Each row below holds a small network's activations on one record, seen along a few directions.
Each row is followed by the record's values for the fields H, E, T, C.
A field that a record lacks is written absent.
The largest differences between rows may come from other fields.
(in the rows, 500 means zero)
Strong random noise was added to every row along 2 fixed directions; ignore it. To show where, here is one row again and again, with new noise each time:
292 453 553 358 564 452 488 525 524 569 435 507 355 591 558 261 354 463 624 588
417 461 570 511 558 585 550 630 497 571 473 586 383 542 807 292 279 630 531 705
257 459 545 315 543 410 476 459 518 571 420 478 378 584 451 281 389 388 650 536
439 506 557 540 432 585 592 455 415 587 460 565 551 420 654 447 338 511 513 620

476 468 530 631 625 540 535 693 540 494 574 665 492 622 757 486 466 721 377 645
H: absent / E: absent / T: absent / C: c1
518 559 549 541 476 591 544 429 425 552 628 668 662 418 652 507 385 469 387 668
H: h2 / E: e3 / T: t2 / C: c1
648 477 426 657 489 586 565 715 611 396 442 495 561 538 626 599 637 766 382 513
H: absent / E: absent / T: absent / C: c2
554 606 501 714 353 691 594 336 292 610 490 566 807 304 669 760 374 530 342 553
H: absent / E: absent / T: absent / C: c1
724 506 452 745 280 579 619 582 528 460 465 359 648 365 466 758 686 650 497 419
H: h1 / E: absent / T: t1 / C: c2
583 463 420 624 401 475 510 609 648 466 441 279 444 494 379 611 681 602 592 345
H: h1 / E: absent / T: t1 / C: c2
521 457 505 539 494 451 518 639 593 451 507 452 466 526 502 441 628 535 495 528
H: h2 / E: e3 / T: t1 / C: c2
376 669 543 439 242 375 629 395 506 597 538 714 807 408 351 699 420 374 463 527
H: h1 / E: absent / T: t3 / C: c1
329 391 540 364 625 347 419 668 651 564 474 434 257 682 515 211 457 545 708 564
H: h2 / E: e3 / T: t1 / C: c1
515 486 437 571 609 647 428 299 336 534 442 459 513 493 481 478 435 343 526 446
H: absent / E: absent / T: absent / C: c1
453 497 434 430 541 401 471 543 567 491 472 370 406 522 359 510 534 488 541 368
H: h1 / E: absent / T: t5 / C: c2
467 567 561 543 330 550 663 606 466 637 581 705 679 401 692 659 343 551 422 598
H: h1 / E: absent / T: t5 / C: c1
555 576 523 514 455 462 581 499 516 475 496 542 564 463 439 518 499 510 473 445
H: h1 / E: absent / T: t3 / C: c2
260 454 576 292 491 435 487 392 471 601 439 412 433 539 311 400 477 336 683 392
H: h2 / E: e3 / T: t4 / C: c1
576 522 499 617 398 491 535 553 500 421 442 385 567 446 437 646 585 551 547 414
H: h1 / E: absent / T: t6 / C: c2
637 513 417 716 538 715 540 543 390 494 467 562 617 458 728 603 451 645 442 583
H: absent / E: absent / T: absent / C: c1
563 574 520 529 488 512 575 328 410 469 480 501 603 398 383 528 508 362 446 439
H: h2 / E: e1 / T: t3 / C: c2
229 569 524 193 540 261 439 434 462 569 515 619 460 594 353 355 456 277 548 544
H: h3 / E: absent / T: t5 / C: c1
492 432 523 440 647 597 393 366 357 522 514 523 370 510 595 414 467 478 492 500
H: h3 / E: absent / T: t3 / C: c1
517 532 480 617 386 630 599 565 481 570 440 562 654 481 610 645 468 641 466 545
H: absent / E: absent / T: absent / C: c1
633 477 595 652 522 801 515 428 309 684 461 463 451 358 795 454 256 568 582 555
H: h2 / E: e3 / T: t3 / C: c1
760 527 365 766 524 685 536 486 396 350 457 492 695 401 584 698 650 605 329 481
H: absent / E: absent / T: absent / C: c2
490 405 479 385 700 499 353 532 507 506 445 289 231 565 519 307 482 465 603 436
H: h2 / E: e3 / T: t5 / C: c2
354 406 520 407 845 436 349 560 513 449 560 593 239 758 593 233 458 468 493 580
H: absent / E: absent / T: absent / C: c1
591 553 421 616 216 561 599 363 507 475 448 421 760 325 323 804 613 475 437 340
H: h1 / E: absent / T: t4 / C: c2
303 478 423 284 681 302 311 414 577 412 403 315 390 671 208 396 645 324 522 324
H: absent / E: absent / T: absent / C: c2
353 498 520 429 396 487 567 542 595 608 491 529 493 551 587 468 334 522 589 524
H: h1 / E: absent / T: t4 / C: c1
388 404 507 413 617 458 376 462 549 591 467 321 284 581 398 338 470 453 693 443
H: h2 / E: e3 / T: t1 / C: c1
501 619 492 528 628 484 523 357 338 455 578 799 720 522 547 519 472 457 274 642
H: absent / E: absent / T: absent / C: c1
506 345 477 480 581 486 406 463 543 471 432 259 346 510 294 449 693 441 646 295
H: h2 / E: e3 / T: t1 / C: c2
566 590 420 476 673 370 461 304 396 299 558 648 717 530 290 542 709 360 245 478
H: absent / E: absent / T: absent / C: c2
454 518 521 522 580 556 521 574 423 618 561 631 611 508 722 468 314 547 372 664
H: absent / E: absent / T: absent / C: c1
600 501 503 554 515 592 509 578 535 497 451 407 398 488 552 467 479 580 570 409
H: h1 / E: absent / T: t3 / C: c2
446 523 469 499 439 485 470 404 463 548 477 566 639 528 465 605 448 415 478 494
H: absent / E: absent / T: absent / C: c1
571 538 510 515 549 491 530 726 585 464 587 639 477 559 720 474 396 665 343 644
H: h1 / E: absent / T: t5 / C: c2
592 444 440 544 652 597 449 587 558 385 490 373 326 568 540 366 602 536 548 456
H: h2 / E: e1 / T: t2 / C: c2
461 555 493 561 309 399 633 612 593 558 506 537 605 497 452 590 533 564 587 528
H: h1 / E: absent / T: t1 / C: c1
582 505 510 442 560 512 460 261 344 418 485 526 572 433 339 535 664 368 411 392
H: h3 / E: absent / T: t3 / C: c2
574 493 462 551 638 516 490 578 465 454 554 551 600 520 612 484 502 547 277 576
H: absent / E: absent / T: absent / C: c2
607 397 475 589 510 531 476 475 486 475 453 283 457 442 388 510 682 506 587 358
H: h2 / E: e3 / T: t1 / C: c2
701 448 451 747 360 680 583 466 509 534 453 398 583 329 567 671 547 520 488 419
H: h2 / E: e1 / T: t1 / C: c2
593 473 416 563 721 597 381 443 444 377 466 460 442 540 509 413 527 418 416 461
H: absent / E: absent / T: absent / C: c2
551 477 445 532 634 424 428 273 417 334 531 483 571 507 269 568 734 305 351 369
H: absent / E: absent / T: absent / C: c2
344 491 457 239 744 333 317 340 514 429 598 626 372 704 388 246 499 327 468 555
H: h3 / E: absent / T: t2 / C: c1

Here are new rows. What are their fields?
558 504 403 518 609 450 452 609 624 339 560 462 429 592 428 498 634 623 427 470
H: h1 / E: absent / T: t2 / C: c2
538 474 427 456 529 337 434 395 525 388 472 433 509 535 267 460 767 427 486 425
H: h3 / E: absent / T: t1 / C: c2
622 511 464 476 700 580 406 455 366 436 522 540 381 498 605 378 492 516 356 530
H: h3 / E: absent / T: t5 / C: c2
714 611 467 775 245 478 712 553 522 404 573 574 812 336 475 805 648 654 307 540
H: h1 / E: absent / T: t1 / C: c2
462 434 448 384 521 394 441 699 675 496 450 369 331 632 474 448 525 525 602 445
H: h1 / E: absent / T: t5 / C: c2
506 500 563 512 429 583 512 233 305 644 434 376 592 347 407 545 413 347 642 408
H: h2 / E: e3 / T: t3 / C: c1
504 521 558 640 305 563 634 469 419 618 536 554 692 331 548 634 491 490 493 556
H: h2 / E: e3 / T: t1 / C: c1
312 513 525 219 608 365 396 410 418 592 459 530 367 603 385 295 426 327 611 500
H: h3 / E: absent / T: t5 / C: c1
499 430 465 447 573 520 464 552 523 519 387 304 318 520 442 421 515 411 658 372
H: h2 / E: e1 / T: t5 / C: c2
719 547 422 607 528 600 525 454 400 339 537 588 630 454 517 573 691 544 322 563
H: h3 / E: absent / T: t2 / C: c2
637 515 454 594 523 419 513 469 502 376 537 575 547 504 486 493 663 577 342 554
H: h3 / E: absent / T: t1 / C: c2
540 447 401 505 441 426 464 620 688 425 425 292 419 564 308 560 729 557 620 346
H: h1 / E: absent / T: t1 / C: c2
430 551 484 494 417 304 541 601 687 443 548 561 592 532 332 591 604 501 417 489
H: h1 / E: absent / T: t1 / C: c2
414 531 556 487 401 541 605 616 540 616 455 523 473 528 629 443 339 618 613 553
H: h1 / E: absent / T: t4 / C: c1
508 461 480 417 617 453 439 482 502 478 530 479 480 499 516 413 440 443 437 517
H: h2 / E: e3 / T: t5 / C: c2
573 474 480 581 378 588 583 471 517 471 492 452 592 421 506 667 547 559 426 401
H: h1 / E: absent / T: t4 / C: c2
362 582 596 395 466 427 534 667 608 612 555 681 491 605 665 426 297 540 515 675
H: h1 / E: absent / T: t3 / C: c1
471 506 563 472 493 522 552 479 382 613 516 542 549 424 636 449 326 476 549 601
H: h2 / E: e3 / T: t5 / C: c1
465 463 487 466 483 536 491 556 504 653 434 378 400 503 585 492 338 495 680 461
H: h1 / E: absent / T: t5 / C: c1
656 409 499 559 657 669 463 651 473 506 458 375 296 500 759 360 434 624 539 543
H: h2 / E: e3 / T: t5 / C: c2
457 539 492 452 398 480 550 374 441 577 435 400 540 472 339 564 486 411 673 377
H: h1 / E: absent / T: t3 / C: c1
701 474 546 616 678 712 464 490 395 480 511 470 376 446 733 376 403 607 432 546
H: h2 / E: e3 / T: t3 / C: c2
